Each row below holds a small network's activations on one input, seen along a few directions.
In each table, some parts of the input vary, and every possible input appears once, in random order.
A made-up example of a description, with smaller parts first: values(2) and (point or line(11) or (line(4) and ring(8))).
Shared parts are said once, and a part with two or three values counts as separate values.
In the rows, 128 means zero.

Other details of the inputs vary at random and push rows far along two fixed directions, the same in every table; ignore that.

A family of inputs:
R1: [125 123 170  44 143  89  79 133  62 156 148 217 153]
R2: [164 101 117 169 139  77 192 106 165  67 165 164 113]
R3: [170 201 119 126  73 147 100 131 205 151 107  82 179]
R4: [110  41 107 161 133  88 177 106 136  55 129 119 145]
R5: [153  70 156 162 105  94 172 112 145  63 118 114  62]
R6: [ 69 135 160 114 105 120 107 139  55 173 172 115 123]
R7: [100 144 133 128 164 148 119 165  64 186 148 174 104]
R8: [146 156  74 129 122 179 101 158 187 151  45  91 189]
R9: [160 166 123 108 115 166  74 132 202 130  65  57 140]
R10: [141  56 123 149 142 116 162 106 142  33 107 131  86]
R11: [154 170 106 143  82 156 111 164 193 182  56  76 163]
R12: [ 66 121 137 105 121 142  99 145  55 155 180 111 136]
R13: [127  64 132 174 160  52 185 101 155  88 139 133 125]
R14: [100 150 152 122 127 154 139 162  56 189 146 157 101]
R15: [137 181 143 123 119 112 112 112 202 176  78  63 190]
R16: [108 158 170 101 181 134  89 127  74 153 149 158  67]
R17: [146  49  86 178 143 110 196 121 142  88 107 163 110]
R18: [161 175 116 105 156 151  71  98 207 142  49  96 141]
R19: [106 153 125 102 103 169 105 150  64 134 207 142 125]
R20: [116 184 160 104 115 141 130 129  68 155 196 159 114]
R21: [146  41  90 181 102 123 199 157 136  75 124 122 108]
R22: [ 69 129 131 103 163 127  97 111  59 166 163 150 137]
R23: [158  82  96 161 132  96 186  89 157  57 157 168 122]
R24: [157 187  86 112 110 167  89 125 203 121  96  98 201]
R25: [110 163 190  96 145 143 109 124  65 153 148 139  66]
Each input here is: point or (values(4) and ring(6)).
- Change only the ring(6) part in R9. List by row number the other rows that result. => R5, R10, R16, R18, R25
- Change only the values(4) part in R21. List by row number the other rows that result. => R9, R12, R19
- A walk changes only the ring(6) part. It starts at R24 and steps to R19. List the rest of the walk in order. => R3, R20, R2, R23

A family of inputs:
R26: [123 139 124 137 118 145 144 138 110 119 152 129 121]
R27: [139 122 118 133 127 116 134 115 172 123 105 133 162]
R28: [125 140 130 138 117 150 143 148 113 117 144 137 114]
R29: [130 132 142 117 138 122 130 128 115 124 135 137 104]
R30: [112 123 115 131 113 124 138 124 104 133 148 129 139]
R31: [156 136 120 136 133 124 133 111 175 113 104 134 136]
R32: [119 127 126 128 148 116 123 125 112 127 133 146 120]
R33: [151 134 115 143 113 126 141 121 172 123 128 105 147]
R34: [140 119 130 145 118 116 134 130 169 126 101 100 136]
R35: [119 246 152  59 138 175  22 128 135 218 111  95 158]
R36: [123 120 143 135 127 130 128 135 117 136 142 124 104]
R37: [123 118 131 117 141 129 120 125 109 120 127 135 111]
R38: [111 123 142 120 140 118 133 117 111 128 135 133 128]
R39: [118 114 115 116 122 126 143 128 111 140 150 144 146]
R40: [131 129 127 122 144 126 121 117 110 121 127 153 110]
R41: [138 143 136 122 142 119 133 119 115 129 133 154 100]
R42: [152 139 110 140 122 137 149 130 172 119 117 114 145]
R43: [130 126 140 131 131 138 138 129 109 134 132 133 107]
R44: [152 124 119 147 124 133 141 134 171 126  98 108 122]
R45: [110 120 143 120 139 118 135 128 107 127 128 129 129]
R46: [122 117 114 119 132 146 134 133 111 121 144 141 130]
R47: [118 123 120 130 121 154 132 144 108 114 132 135 115]
R48: [117 130 124 134 101 121 132 123 106 127 159 122 134]
R49: [159 137 128 130 135 115 135 107 174 112 105 118 123]
R50: [112 121 132 125 150 121 121 120 113 123 138 132 121]
R51: [126 122 131 118 144 130 117 112 111 117 132 140 111]
R52: [137 119 128 147 128 119 146 117 158 129  90 104 149]
R53: [104 111 124 144 141 129 129 141 113 144 130 121 108]
R54: [137 132 130 127 138 125 132 135 110 126 142 150 125]
R55: [145 129 111 134 105 116 138 119 169 128 125 108 161]
R56: [114 115 128 131 119 128 134 136 104 137 124 130 118]
R57: [128 123 151 129 129 130 131 124 112 132 140 125 111]
R58: [133 139 146 120 136 112 127 114 120 129 143 144 102]
R59: [119 123 153 111 133 113 125 128 111 118 136 128 123]
R60: [127 130 142 123 134 123 122 114 122 126 148 149 115]
R61: [106 115 133 142 134 125 137 134 108 144 127 125 118]
R62: [141 120 109 139 138 121 121 119 172 114 105 131 157]
R63: [132 125 131 128 118 147 136 147 108 124 128 135 102]
R64: [140 112 106 142 121 126 130 136 164 123  90 104 130]
R65: [117 125 142 120 128 116 124 119 121 127 146 150 128]
R66: [148 121 112 129 125 110 135 130 163 131 108 128 173]
R67: [112 250 149  60 132 167  27 141 133 226 104 107 169]
R68: [122 112 129 129 134 143 128 125 104 130 123 131 112]
R69: [118 108 123 132 132 144 126 137 110 135 123 129 102]
R70: [116 112 109 119 136 131 133 136 113 132 149 140 139]
R71: [109 118 134 126 148 121 125 132 110 124 132 126 121]
R72: [156 122 109 132 134 125 121 127 161 113 101 128 157]
R73: [156 124 126 139 106 128 134 132 168 116 106 104 126]
R74: [119 119 151 127 127 124 132 127 106 130 133 125 123]
R75: [125 109 121 122 119 150 125 142 104 123 117 134 103]
R76: [134 125 103 145 121 131 133 137 166 116 104 106 142]
R77: [117 131 132 137 102 125 132 135 110 125 152 128 126]
R78: [121 119 138 128 109 125 128 139 108 130 135 127 114]
R79: [151 128 124 129 118 104 130 128 169 125 116 122 161]
R80: [127 128 153 113 135 116 123 122 117 120 142 128 108]
R81: [109 114 131 140 143 131 131 130 105 136 128 123 120]
R82: [141 134 124 133 131 107 139 115 169 127  97 123 147]
R83: [148 121 105 136 137 114 123 135 164 122 108 125 168]
R84: [124 136 136 139 108 138 135 139 114 121 156 127 117]
R85: [110 125 122 137 114 129 138 134 106 131 139 132 129]
R86: [110 119 110 129 128 132 131 135 108 125 146 127 131]
R87: [150 121 112 133 134 132 119 110 169 106  98 136 147]
R88: [119 127 152 112 134 112 123 115 116 119 143 132 120]
R89: [123 135 128 139 108 134 135 128 110 124 163 119 124]
R90: [118 123 116 127 124 148 132 134 107 114 142 130 124]
R91: [135 128 138 125 132 117 126 130 115 129 152 143 126]
- Changing only one part turns R29 into R71. The same change can be made to R54. Which row results? => R83
- Changing only one part turns R55 into R42. The same change can be made to R77. Which row results? => R28
- What is each input in this table made of? => ring(6) and ring(11)
- Change only the ring(6) part in R31. List by row number the other rows that result. => R27, R60, R62, R65, R87
- Change only the ring(6) part in R67. List by row number the other rows that result. => R32, R40, R41, R58, R82

A family of inputs:
R92: [115 130 126 125 127 140 121 140 102 138 143 137 125]
R93: [128 124 129 130 128 126 123 123 138 125 124 118 128]
R94: [126 128 125 135 124 125 131 129 137 130 125 117 128]
R95: [137 133 127 132 117 133 133 130 138 125 131 123 129]
R96: [112 131 135 125 122 135 121 137 102 140 146 129 123]
R97: [121 139 134 125 124 137 125 134 103 136 146 135 117]
R98: [136 131 130 126 128 130 126 122 140 121 127 125 125]
R99: [132 122 116 130 128 132 126 128 132 126 117 126 132]
R100: [134 130 133 123 135 116 128 122 138 127 122 132 135]
R101: [131 132 123 129 127 122 133 125 139 129 131 127 137]
R102: [135 130 130 121 133 118 124 122 139 121 128 131 137]
R103: [122 133 133 118 128 138 121 128 104 133 141 135 117]
R104: [129 127 116 135 128 131 131 132 137 129 124 125 131]
R105: [112 128 133 120 128 134 117 130  99 139 139 129 120]
R106: [130 125 121 135 133 130 129 130 136 131 118 129 129]
R107: [132 129 129 128 132 120 132 122 138 131 123 130 135]
R108: [138 135 127 133 120 131 134 130 136 126 129 122 128]
R109: [122 138 139 116 133 132 114 130 107 129 142 140 114]
R110: [119 134 140 116 138 126 122 125 107 140 138 142 125]
R111: [118 130 131 116 131 130 121 125 103 136 144 139 129]
R112: [129 126 134 132 131 122 128 125 136 131 116 121 125]
R113: [133 130 126 130 121 124 132 127 138 127 133 127 142]
R114: [135 135 125 132 123 130 134 128 139 126 129 123 125]
R115: [133 122 117 128 128 133 128 128 132 125 119 125 133]
R116: [115 126 125 120 130 140 124 139 102 135 136 138 123]
R117: [130 128 117 134 129 132 133 133 137 128 125 124 132]
R118: [120 136 136 120 123 141 124 135 104 135 141 135 120]
R119: [118 136 139 115 138 123 117 127 106 139 139 144 124]
R120: [132 126 120 134 123 134 132 135 135 126 126 125 136]
R121: [115 128 127 122 128 142 124 139 101 137 137 137 126]
R122: [130 132 123 131 127 121 131 125 139 130 130 128 136]
R123: [132 123 120 128 132 133 126 127 137 124 123 126 132]
R124: [132 126 123 127 127 122 126 120 135 126 124 128 137]
R125: [109 137 132 121 137 141 122 124 102 127 140 131 125]
R126: [130 127 124 125 125 124 131 126 136 126 125 128 139]
R127: [138 133 135 125 132 124 129 125 138 124 120 128 122]
R128: [125 123 125 130 121 127 129 130 134 127 119 118 130]
R129: [116 135 132 122 125 131 122 133 104 139 150 139 131]
R130: [134 126 123 126 134 129 125 130 137 121 122 127 132]
R131: [134 135 125 133 123 129 132 127 139 127 128 124 124]
R132: [132 128 126 126 131 121 123 118 140 124 128 130 136]
R133: [136 129 125 129 123 130 126 123 135 123 122 125 125]
R134: [133 129 132 128 134 118 128 120 138 130 120 132 133]
R135: [133 126 122 128 133 128 122 130 137 121 121 129 131]
R136: [129 124 129 128 128 127 125 123 138 125 125 117 129]
R137: [131 125 122 133 133 131 131 130 136 131 119 128 131]
R138: [129 128 128 134 121 126 133 132 134 129 126 114 133]
R139: [132 128 127 124 131 122 125 119 140 124 129 129 137]
R140: [136 133 127 134 117 132 131 130 138 125 130 124 128]
R141: [131 127 132 126 130 122 124 126 137 122 124 119 129]
R142: [130 126 134 129 131 120 126 126 136 129 117 121 126]
R143: [131 126 135 128 132 121 128 126 136 128 118 120 127]
R144: [115 128 127 120 136 140 115 132 104 136 141 139 121]
R145: [129 123 119 133 124 134 130 134 133 127 118 127 134]
R146: [136 132 131 130 129 128 132 125 138 128 121 127 123]
R147: [128 125 130 134 129 124 129 126 136 133 118 120 127]
R148: [132 125 124 130 135 126 126 130 136 127 116 130 129]
R149: [139 133 132 124 130 126 125 125 139 118 125 127 125]
R150: [130 128 125 130 122 124 130 126 136 127 125 129 140]
R151: [134 131 127 132 119 132 131 129 136 124 122 125 128]
R152: [129 123 126 128 124 127 128 125 133 127 121 116 131]
R153: [127 124 129 131 120 129 132 131 134 128 122 117 134]
R154: [113 129 138 123 133 131 125 132 105 142 137 131 118]
R155: [132 127 119 135 126 133 133 135 134 127 125 123 135]
R156: [138 132 135 128 131 127 131 124 138 127 118 128 122]
R157: [113 128 124 120 129 140 120 139 100 137 135 139 123]
R158: [129 126 128 133 119 128 132 132 136 128 128 116 134]
R159: [137 132 134 130 131 126 128 123 138 127 117 129 121]
R160: [131 129 128 130 132 119 130 122 138 132 122 131 134]
R161: [132 127 118 136 125 132 131 134 134 128 123 124 134]
R162: [134 130 129 123 133 117 122 122 139 121 127 132 136]
R163: [129 127 123 127 124 123 129 126 136 126 123 129 138]
R164: [110 129 136 123 124 136 121 136 100 140 139 130 122]
R165: [118 135 133 119 125 139 121 134 104 134 139 137 116]
R166: [135 132 130 132 128 127 130 125 138 129 120 128 122]
R167: [127 128 126 133 125 126 133 130 137 130 126 116 129]
R168: [118 129 132 122 139 137 123 133 105 139 134 140 120]
R169: [119 134 133 118 125 139 125 134 105 133 141 136 117]
R170: [134  31 140 171 134  74 212 110  97  44 168 173  64]
R171: [132 132 124 133 124 122 132 126 136 129 130 126 139]
R172: [131 128 126 128 123 125 132 126 136 127 126 128 141]
R173: [123 132 124 132 132 133 128 119 134 117 121 121 133]
R174: [130 127 131 127 130 121 122 126 137 122 122 120 128]
R175: [119 129 133 120 139 134 122 135 105 136 135 140 120]
R176: [129 128 127 136 121 125 131 131 134 129 125 115 132]
R177: [130 126 135 130 132 123 130 125 136 131 117 120 127]
R178: [132 125 124 133 135 129 128 128 136 130 115 130 128]
R179: [136 131 129 128 128 129 123 121 140 121 126 126 124]
R180: [133 132 125 131 124 123 134 127 136 128 131 125 140]
R181: [126 124 126 128 122 128 131 130 134 127 120 117 131]
- What is each input in this table made of? => values(2) and (point or (values(4) and ring(11)))
- Changing only the values(2) part turns R158 into R96. The same change can be made to R149. Which row results? => R109
- Changing only the values(2) part turns R92 into R120. The same change can be made to R171. Which row results? => R180
- Changing only the values(2) part turns R113 into R129. The same change can be made to R98. Which row results? => R179
- Change only the values(2) part in R151. List by row number the other rows that result. => R118
- A walk changes only the ring(11) part. It starts at R174 and steps to R93. List the rest of the walk in order. => R105, R128, R164, R96, R176, R94, R147, R112, R142
- Change only the values(2) part in R117. List by row number the other rows that result. => R104
